Each row below holds a small network's activations on one input, seen along a few directions.
Each table varies a few parts of the input and shows all the possible inputs, shuffled.
Descriptions start from the smaller parts, as in this example, which fits no table here: ring(8) and (point or ring(11) or (values(3) and line(4))).
Shared parts are said once, and a part with two or three values counts as separate values.

Rows:
r1: 196 -104 53 219 -43 -401 70 -183 295 124 -129 -65 -370 120 129 -672 -412
r2: -139 200 164 -520 97 160 -52 733 163 433 168 -41 84 11 -299 104 84
r3: 121 -188 297 258 -64 -14 323 -245 355 -70 -256 -460 -385 -78 417 -305 -284
r4: 33 88 -375 -73 81 167 -135 -576 -102 -91 183 83 328 56 180 291 144
r5: -29 -85 -81 -164 101 443 -11 -50 169 52 177 -211 356 -124 263 401 236
r6: -23 -83 -386 -213 39 128 -250 -327 69 111 247 57 376 -1 281 128 209
r7: -67 23 74 -514 44 288 -28 447 329 516 150 -150 264 -126 -120 106 263
r8: 135 -97 352 290 40 -95 334 81 408 88 -278 -359 -416 29 123 -430 -375
r9: -238 174 96 -314 154 149 -53 869 -81 226 111 99 -125 74 -415 224 -213
r10: 5 161 -248 300 -34 -123 -112 -521 -442 -326 9 226 157 -136 -97 413 386
r11: 111 165 -54 155 147 339 140 -333 -171 -367 -28 -59 205 -193 16 627 302
r12: -184 117 -132 293 -157 -269 -289 -222 -537 -439 44 229 260 -182 -228 208 309
r13: -228 104 -192 -360 105 -212 -288 548 -127 231 254 452 -119 232 -404 -34 -228
r14: -255 107 49 42 -149 -204 -357 149 -538 -331 14 481 240 -24 -385 88 121
r15: -118 117 -139 -575 48 -201 -309 425 125 426 290 291 85 178 -315 -147 59
r16: 52 75 -74 -35 144 467 97 -307 -9 -162 122 -180 309 -60 148 558 171
r17: -37 -37 -238 -575 -3 -63 -292 155 274 526 251 152 270 34 -137 -153 238
r18: 86 -49 328 280 36 -183 497 511 -64 -85 -378 30 -524 285 -91 -340 -618
r19: 167 -187 10 181 -148 -308 67 -505 237 -29 -129 -170 -337 18 422 -542 -316
r20: 115 -97 385 289 153 -188 354 314 179 40 -335 -181 -520 108 43 -373 -505
r21: -231 122 337 83 -108 128 -165 449 -482 -364 -135 157 225 -150 -421 349 160
r22: 54 134 58 335 20 163 101 -248 -362 -396 -72 -48 129 -246 -143 683 434
r23: 126 -61 44 217 -31 -476 261 251 -169 -39 -230 336 -476 364 -74 -584 -640
r24: 183 -351 -64 156 -233 -40 159 -660 194 32 -83 -253 -300 45 464 -627 -130
r25: -140 110 169 343 -97 33 -94 69 -457 -497 -75 -67 234 -302 -270 484 360
r26: 146 -354 204 221 -161 231 401 -421 301 -7 -195 -519 -343 -47 461 -411 -98
r27: 171 -106 86 221 74 -496 97 47 69 80 -183 121 -472 197 54 -619 -537
r28: -26 -52 -334 -355 -97 94 -319 -65 275 327 270 57 327 65 173 -21 293
r29: 70 188 -358 118 87 55 -80 -603 -258 -295 34 209 228 -78 55 355 264
r30: -55 -34 -27 -300 -45 429 -67 216 357 285 181 -218 311 -68 170 241 323
What is each input in this table made of? -> values(2) and (line(5) or ring(10))

Rows:
r31: 68 -129 -116 -144 -83 -381 -64 142 276 342 6 184 -190 302 116 -701 -373
r32: 30 76 -498 -136 -46 175 -259 -763 -91 -82 281 117 395 -73 166 343 480
r33: 52 -106 220 -19 -68 -203 87 86 281 173 -100 -171 -300 63 71 -523 -304
r34: 165 74 276 588 65 -512 391 102 -295 -327 -431 163 -654 156 -220 -334 -559
r35: -182 206 -144 -448 206 45 -274 555 9 257 278 256 180 97 -277 313 -17
r36: -113 159 111 -276 54 286 -90 371 -23 77 67 24 324 -127 -229 413 308
r37: -199 142 33 -350 91 278 -72 651 -99 191 168 104 204 49 -380 313 101
r38: 58 -140 224 176 -90 -22 219 -7 291 66 -157 -364 -368 -41 216 -328 -208
r39: -226 189 -27 420 -128 -112 -298 -167 -856 -759 -45 374 335 -200 -353 556 320
r40: -72 66 -32 -153 -42 291 -76 78 -60 0 128 -61 350 -174 -73 490 497
r41: 214 -210 42 291 3 220 393 -544 145 -201 -187 -340 -182 13 545 -92 -209
r42: 198 -197 168 327 24 90 283 -315 311 -62 -200 -380 -208 -33 372 -217 -187
r43: 0 -205 45 -169 -49 -283 0 236 145 318 -26 105 -351 183 -13 -632 -355
r44: 7 73 -303 -105 63 127 -239 -425 -34 7 218 -7 464 -216 59 399 505
What is each input in this table made of? -> values(2) and (point or line(6))
The inputs of r33 and r36 match in every part but the values(2) part. If r34 is changed in the same way as r33 into r36, which row does it become? -> r39
Change only the values(2) part in r32. List by row number the other rows that result. -> r41

Rows:
r45: -259 266 -296 -516 54 298 -482 238 -251 97 408 305 718 -138 -374 735 652
r46: 120 -226 225 -2 -18 -369 249 327 434 377 -188 -114 -656 283 142 -911 -705
r47: -141 192 -347 -218 39 443 -339 -332 -273 -188 327 97 725 -245 -47 883 723
r48: 273 -254 260 473 -60 -371 435 -277 254 -49 -390 -251 -698 135 336 -788 -609
r49: -248 314 -234 -343 83 283 -388 267 -384 -63 321 315 646 -155 -427 858 615
r50: -199 208 -254 -362 37 451 -354 -16 -204 -19 352 85 697 -241 -197 835 731
r51: 295 -307 173 330 -48 -247 444 -297 417 101 -311 -307 -643 193 465 -825 -612
r52: 217 -299 294 177 -57 -267 385 52 510 255 -292 -312 -648 200 351 -902 -652
r53: -159 236 -273 -44 5 297 -354 -303 -415 -331 247 152 672 -280 -167 873 711
r54: -230 248 -201 -88 6 261 -361 -17 -538 -327 225 272 640 -227 -328 855 633
r55: 185 -206 326 422 -73 -405 409 14 139 -58 -396 -130 -739 205 164 -797 -706
r56: 146 -172 328 172 33 -375 356 345 312 206 -300 -111 -714 269 82 -817 -780
What is each input in this table made of? -> values(2) and ring(6)
The inputs of r49 and r56 match in every part but the values(2) part. If r50 is changed in the same way as r49 into r56, which row does it become? -> r52
Change only the values(2) part in r48. List by row number the other rows that result. -> r53
Change only the values(2) part in r51. List by row number the other rows that result. -> r47

Rows:
r57: -45 257 307 175 91 102 233 434 -240 -245 -174 -34 -79 -77 -325 432 -1
r58: -114 -44 -31 -585 24 183 -140 586 383 523 221 -2 159 127 25 -74 -13
r59: 128 -184 162 557 -159 -432 257 -225 -235 -328 -353 48 -429 112 104 -564 -420
r60: 188 -217 -176 -116 -24 24 120 -341 631 423 91 -349 -194 103 492 -463 -137
r61: 198 -178 -28 34 -115 -485 56 -248 292 237 -133 87 -428 220 186 -859 -385
r62: 106 -120 271 591 -103 74 315 -453 -89 -511 -321 -313 -298 -95 296 -55 -207
r63: -156 102 -129 93 -176 156 -426 -399 -328 -355 151 23 693 -407 -89 607 815
r64: 225 -196 112 131 107 306 354 -454 375 32 -117 -528 -110 -152 496 14 -18
r65: -133 103 224 178 71 -337 8 668 -351 -113 -150 299 -322 85 -487 -37 -295
r66: 22 243 -623 -7 174 -17 -277 -584 -446 -288 255 508 412 87 -30 561 231
r67: -34 54 164 -259 148 511 156 446 175 205 46 -197 193 -44 -112 372 155
r68: -164 66 67 -378 54 -321 -237 664 82 371 114 261 -121 196 -357 -413 -346
r69: -220 114 -320 -415 -93 238 -417 -97 -250 49 369 197 525 -155 -200 480 621
What is each input in this table made of? -> values(3) or (values(2) and ring(5))
Change only the values(2) part in r68. List by row number the other rows that result. -> r61
Change only the ring(5) part in r59. List by row number the other rows that result. -> r60, r61, r62, r64

Rows:
r70: 50 -156 272 90 -1 -343 254 494 161 186 -219 25 -621 282 -45 -695 -679
r71: -135 86 -630 -535 -57 -573 -651 4 -127 379 407 756 211 288 -249 -406 7
r72: 86 -200 239 -71 -53 -236 222 368 368 357 -166 -114 -481 230 116 -745 -520
r73: -55 1 -86 -644 138 331 -70 359 448 584 287 -137 161 49 22 75 95
r74: 103 -68 -207 -60 44 449 49 -592 184 2 135 -314 282 -189 390 379 393
r75: -22 53 247 140 117 -402 164 631 -77 44 -210 206 -500 249 -286 -374 -628
r76: 23 164 192 600 -21 -137 167 -185 -606 -673 -283 117 -88 -153 -249 360 76
r77: 228 -233 128 469 -138 -69 347 -635 126 -230 -294 -314 -333 -14 448 -416 -224
r78: 176 -148 -110 95 -49 286 116 -679 353 5 16 -414 100 -151 516 47 246
r79: 151 26 156 682 34 -236 280 -396 -311 -572 -346 -15 -337 -11 98 -29 -327
r80: -251 213 43 -462 115 265 -248 728 -123 181 214 204 392 -33 -448 479 255
r81: -149 143 -98 -606 143 391 -153 549 209 420 316 9 360 39 -186 378 230
r82: 28 -93 13 -497 33 149 -4 301 628 603 158 -224 -30 86 168 -270 -65
r83: -350 250 148 -252 -6 15 -326 832 -371 -7 131 295 250 -79 -639 382 198
r84: -188 173 40 273 -93 115 -189 -127 -592 -569 -3 104 371 -295 -258 680 483
r85: 219 -251 34 288 -89 82 213 -683 340 -52 -130 -456 -106 -129 521 -274 22
r86: 19 23 -694 21 -136 -421 -537 -933 -355 -183 278 544 335 76 90 -81 279
r87: 212 -180 171 613 -87 -171 373 -526 -69 -416 -362 -191 -459 30 317 -362 -389
r88: 16 64 -220 -28 38 492 -23 -407 -47 -154 161 -167 473 -205 196 673 516
r89: -149 211 286 63 63 -273 38 828 -377 -62 -158 333 -239 93 -648 25 -225
r90: 78 -210 154 -276 -10 -74 89 306 599 543 -1 -264 -243 104 187 -600 -281
r91: -88 131 -79 98 15 360 -111 -235 -361 -385 68 17 503 -265 -61 772 541
What is each input in this table made of? -> values(2) and (point or ring(10))
The inputs of r85 and r90 match in every part but the values(2) part. If r84 is changed in the same way as r85 into r90, which row does it become? -> r83
Change only the values(2) part in r74. List by row number the other rows that result. -> r73

Rows:
r92: -217 71 -68 -528 128 402 -221 541 5 290 291 76 439 -27 -246 414 263
r93: -15 24 -180 -33 -36 120 -256 -532 -68 -117 154 -75 409 -308 95 372 556
r94: 183 -59 -170 312 19 -166 53 -630 -31 -251 -100 57 -31 84 311 -175 -187
r95: -239 326 -47 -259 99 59 -243 528 -463 -128 146 442 288 12 -515 584 179
r96: -57 21 -237 -419 -60 406 -205 -102 315 277 309 -165 461 -91 195 310 473
r97: 2 -166 -81 -174 -169 -442 -126 67 104 291 14 239 -278 249 -14 -788 -321
r98: 188 -164 183 435 -53 45 383 -263 -5 -242 -296 -241 -205 -62 269 -66 -66
r99: 83 -144 -62 349 -36 -8 162 -474 -59 -266 -94 -149 -244 6 325 -77 -184
r100: -113 259 -178 197 -5 -60 -221 -118 -549 -371 76 304 304 -136 -381 544 406
r101: 133 -81 383 368 -49 151 399 -218 88 -250 -310 -409 -294 -107 176 -112 -167
r102: -98 -53 416 38 -45 -347 50 788 138 182 -187 -11 -399 110 -240 -514 -461
r103: 150 -33 43 -287 208 -161 226 412 524 587 -4 -68 -451 271 26 -491 -491
What is each input in this table made of? -> values(3) or line(4) or ring(5)
